A small network was shown many inputs. Here are its activations along a few directions, one row for each input.
Each table varies a few parts of the input and shows all the possible inputs, shuffled.
Descriptions start from the smaller parts, as in this example, which fits no table here: one of 3 separate values, together with either a single point or one of 9 places along a line or (one of 5 places around a ring, together with one of 6 places along a line).
Shared parts are said once, and a part with two or three values counts as separate values.
In the rows, 128 means zero.

Table:
row 1: [151 130 154  96 152 115 145 140 118 130  77 133  97 128 117 147 139 119
 153]
row 2: [ 89 133 122 148 129  58 162 115 112 168 143  43  95 139 110  68 207  80
 137]
row 3: [109 124  95 111 134 126 113  91 135  66 123 166 190 139  95 126 136 116
 125]
row 4: [130 147 117  92 112 166 137 135 133 147 133 140 119 127 155 150  83 144
 103]
row 5: [132 114 172 151 143 118  66 127 144 128 105 150 105 111 167 170 117 169
 133]
row 6: [155 146  94 101 145 136 150 122 130 139  85 146 121 125  95 135 121 104
 138]
row 7: [ 66 140 147 182 123  87  91  97 123 146 190  42 110 131 162  87 165 110
 109]
row 8: [129 119 106 131  96 149 172 124  92 111 141 148 161 107  95 131  91 146
 110]
row 9: [128 134 125 138 115 168  94  85 130 100 127 157 162 137 154 134  75 132
 122]
row 10: [131 156 123 136 140 166  81 111 140 114 126 142 135 123 136 154  84 136
 112]
row 11: [121 122 109 105 169 138  93 121 156 101 105 151 169 138  95 142 132 102
 137]
row 12: [133 144 154 141 135 141  83 124 122  99 118 132 132 119 160 172 106 141
 107]
row 13: [124 114 169 114 179 110  93 136 154  92  95 144 146 132 112 153 150 115
 167]
row 14: [ 72 148 136 149 100  85 154 117 126 184 195  45  93 142 167  88 172 117
 111]
row 15: [146  71 168 134 127 111 134 169 113 157 110 144 107  97 124 168 116 166
 137]
row 16: [152 138 126 104 139 119 146 142 103 114  74 134 112 133 108 155 144 107
 143]
row 17: [ 69 111 136 155 151  58 112 108 156 127 167  48 139 146 109  85 218  77
 140]
row 18: [124 151 125 145 109 157 103  81 121  85 142 153 166 130 131 140  97 150
  91]
row 19: [117 151 111  99  79 158 157 105 113 116 150 153 140 133 146 136  94 154
  88]
row 20: [133 137 170 137 157 129  85 120 138 108 120 139 114 119 163 166  98 156
 131]
row 21: [124 156  97 181 130 142  93 129 156 137 181 105 116 136 149  49 137 139
 109]
row 22: [154 112 140 128 116 138 153 163  93 130 121 125 133 106 120 175 105 140
 119]
row 23: [132 148 148 111 105 134 139 142 118 139 125 140 120 136 169 170  99 147
 112]
row 24: [153 132 104 102 114 154 162 105 114 124  86 156 146 141 106 117 117 101
 149]
row 25: [146 102 166 121 137 140 150 171 106 133 117 122 111 101 130 160 103 143
 137]
row 26: [132 111 110 107 140 151 111  97 149  77 107 161 182 145 109 129 132  99
 155]
row 27: [126  82 163 115 163  91  73 140 157 112  85 156 138 123 117 160 161 134
 162]
row 28: [149 113 115 122 125 165 153 153 114 147 125 131 139 104 103 152  88 133
 114]
row 29: [131 144 174 108 123 131 137 143 127 148 131 144  96 132 174 162  97 160
 135]
row 30: [155 104 106 129 103 166 172 125 105 129 133 151 157 110 121 136  83 129
 131]
row 31: [146 117 151 122 142  96 129 141 126 159  65 153  87 125 114 156 156 136
 169]
row 32: [133 131 121 106  88 167 157 109 124 137 140 162 143 129 170 130  84 132
 109]
row 33: [129 125 176 123 108 124 118 148 133 171 117 157  84 131 174 172 120 173
 140]
row 34: [149 114  84 157 116 136 165 174 131 154 181  91 118 117 105  49 142 134
 112]
row 35: [134 154  96 114 114 132 166  95 100 109  98 160 141 142  81 121 132 121
 134]
row 36: [131 151  92 139 100 145 145 153 148 166 192 103  96 143 156  49 144 137
 100]
row 37: [129 128  75 152 156 116 106 139 175 115 167 113 135 149  98  46 186 103
 144]
row 38: [ 85 104 136 165 113  81 170 143 106 167 184  29 108 114 117  84 171 105
 118]
row 39: [143 142  71 145 137 110 158 148 143 152 137 106  97 150  92  33 173 107
 136]
row 40: [130 117 138 104 156 110  90 133 136  81 101 143 164 131 112 162 145 109
 143]
Changing only one part turns row 18 into row 19. The same change can be made to row 5. Which row results?
Answer: row 33
Changing only one part turns row 20 into row 25. The same change can be made to row 12. Which row results?
Answer: row 22
What is each input in this table made of?
Answer: one of 5 places around a ring, together with either one of 2 separate values or one of 6 places along a line
Which other rows agree with row 39 in the place on the ring of 5? List them by row number.
Answer: row 1, row 2, row 6, row 16, row 24, row 31, row 35
Change only the choice among 2 separate values in row 14. List by row number the other rows that result.
Answer: row 36

Table:
row 41: [166 106  94  84 158 111 191 140 107 129  71 146 118 134  75 123 155  83
 178]
row 42: [161 126  98 100 144 173 112 108 131  71 101 202 172 132 102 148  90 132
 149]
row 43: [130 146 156 127  97 165 139 134 108 161 133 126 111 109 171 164  75 165
  97]
row 44: [111 115 123 186 109 102 124 147 131 159 181  66 100 125 136  70 168 125
 102]
row 45: [149 146 154 115 146 138 103 133 127  93  82 188 148 124 139 195 115 137
 143]
row 46: [106 130 111 114 162  90 105  91 159  95 103 114 140 149  94  84 175  90
 151]
row 47: [137 141 174 120  89 147 141 149 106 163 137 117  95 118 183 177  78 169
 112]
row 48: [105 137 102 163 111 107 131 122 154 181 180  66 104 134 155  74 155 109
 109]
row 49: [150 128 138 110 147 154 107 105 126  86  74 191 159 124 125 180  93 126
 136]
row 50: [144 115 180  84 151 112 113 138 129 112  76 183 122 118 159 206 100 141
 163]
row 51: [102 123 131 163 124 106 131 144 130 154 188  57 125 122 123  75 162 121
 108]
row 52: [100  89 132 139 181  87 104 123 154  92 115 115 156 142  89 104 180  85
 161]
row 53: [160 119  95 124  98 133 223 162  90 189 142  90  85 119  93 102 146 131
 122]
row 54: [137 138  88 126  76 187 156 128 120 140 172 150 146 123 137 125  74 161
  90]
row 55: [129 148 123 138  88 172 144 133 104 145 150 147 118 113 161 147  77 170
  87]
row 56: [ 92 143 112 146 105 102 139 102 139 157 179  61 113 131 123  64 160 118
  86]
row 57: [133 113 181 116  93 138 151 154 108 171 133 127  83 114 188 169  78 186
 124]
row 58: [ 93 117 133 128 169  95 104 102 140  95 115 120 160 149  88  94 190  78
 153]
row 59: [ 94 140 120 160 111 109 141 113 121 144 187  50 121 134 120  75 153 124
 107]
row 60: [143 144 106 132  74 180 145 134 105 135 160 153 134 126 148 132  80 167
  74]
row 61: [151 131 169 101 152 119 106 129 122 100  72 173 130 119 151 199  90 135
 157]
row 62: [110 137 113 135 179  92  80 119 170 121 112 118 130 145 105 104 175  82
 167]
row 63: [154 125 113 114 130 166 106 108 127  75  97 196 174 135 108 166 109 136
 130]
row 64: [115 112 127 148 177  85  79 151 163 103 115 117 128 132  98  93 195 103
 166]
What is each input in this table made of?
Answer: one of 2 separate values, together with either a single point or one of 5 places around a ring or one of 6 places along a line
Changing only the choice among 2 separate values turns row 62 into row 48. The same change can be made to row 49. Which row results?
Answer: row 55
A walk changes only the place on the line of 6. It starts at row 42 and steps to row 63. List the rest of the walk in order.
Answer: row 49, row 45, row 61, row 50

Table:
row 65: [101 154 111 184  84 140 156  94  98 148 203  60 127 118 144  76 109 131
  73]
row 66: [ 75 118 134 166 199  56  33 109 181  91 131  85 138 140 108  84 211  82
 164]
row 67: [170 137 133 111 109 190 118 125 130 124  96 207 134 122 151 169  62 171
 120]
row 68: [141 110 164  96 140 138 116 133 108  99  68 176 149 112 106 226  97 148
 146]
row 69: [ 78 143 108 141  82 101 162 109 126 161 201  61 118 144 157  75 164 111
  86]
row 70: [161 144 169  78 157 130 126 125 108  84  54 187 125 133 114 211 102 141
 163]
row 71: [154 108 152 105 119 181 127 135 110 110  99 177 159 110 141 197  59 151
 130]
row 72: [118 112  47 127 169  86 140 116 162  98 127 108 168 158  42  29 220  48
 161]
row 73: [153  99 163  99 127 162 125 132 111 102  83 183 159 115 133 204  77 146
 146]
row 74: [171 167 116  95 118 192 107 128 140 118  96 208 124 132 158 172  62 164
 110]
row 75: [ 82 119 134 153 105  68 165 143 142 198 192  49  78 140 151  48 199 120
 122]
row 76: [131 124 105 181 126  92 162 187 121 205 186  35  59 112 132  45 175 122
 114]
What is each input in this table made of?
Answer: either one of 2 separate values or one of 4 places along a line or one of 6 places along a line
A walk changes only the place on the line of 6. It starts at row 74 and steps to row 67. List the rest of the walk in order.
Answer: row 71, row 73, row 68, row 70

Table:
row 77: [ 83 127 162  71 139 150 109 103 148  64 140 154 198 144 139 187  85 126
 125]
row 78: [164 170  46 143  88 180 121 110 142 150 149 146 117 147 173  60 112 111
  92]
row 79: [159 130 125 158  76  99 179 135  74 218  94 105  44 107 137 134 156 141
 119]
row 80: [144  86 116  99 185 140 151 123 144 106  65 169 176 120  39 120 116  89
 188]
row 81: [154 130  51 148 115 155 186 157  96 168 147  86 126  99  74  96 113 108
  90]
row 82: [ 39  99 117 158 178  31  64  95 190 128 162  32 139 159 134  29 250  26
 170]
row 83: [149 148 188 107 159  82 149 106  92 130  28 161  76 122  81 196 138 144
 178]
row 84: [119 122 180 176 100 133 130 160 111 177 185  83  84  99 185 129  98 185
  97]
row 85: [156 174  77  70 149 150  83 140 172  60 105 211 153 166 117 153 137 138
 119]
row 86: [109 133 134 137  73 153 149 122 120 126 208 104 145 141 188 102 107 148
  87]
row 87: [132  88 212 142 145 134  86 157 119  82 126 155 150 104 141 202  96 191
 143]
What is each input in this table made of?
Answer: either a single point or (one of 2 separate values, together with one of 5 places around a ring)
Change only the place on the ring of 5 in row 81. List by row number the other rows that result.
Answer: row 78, row 79, row 84, row 86
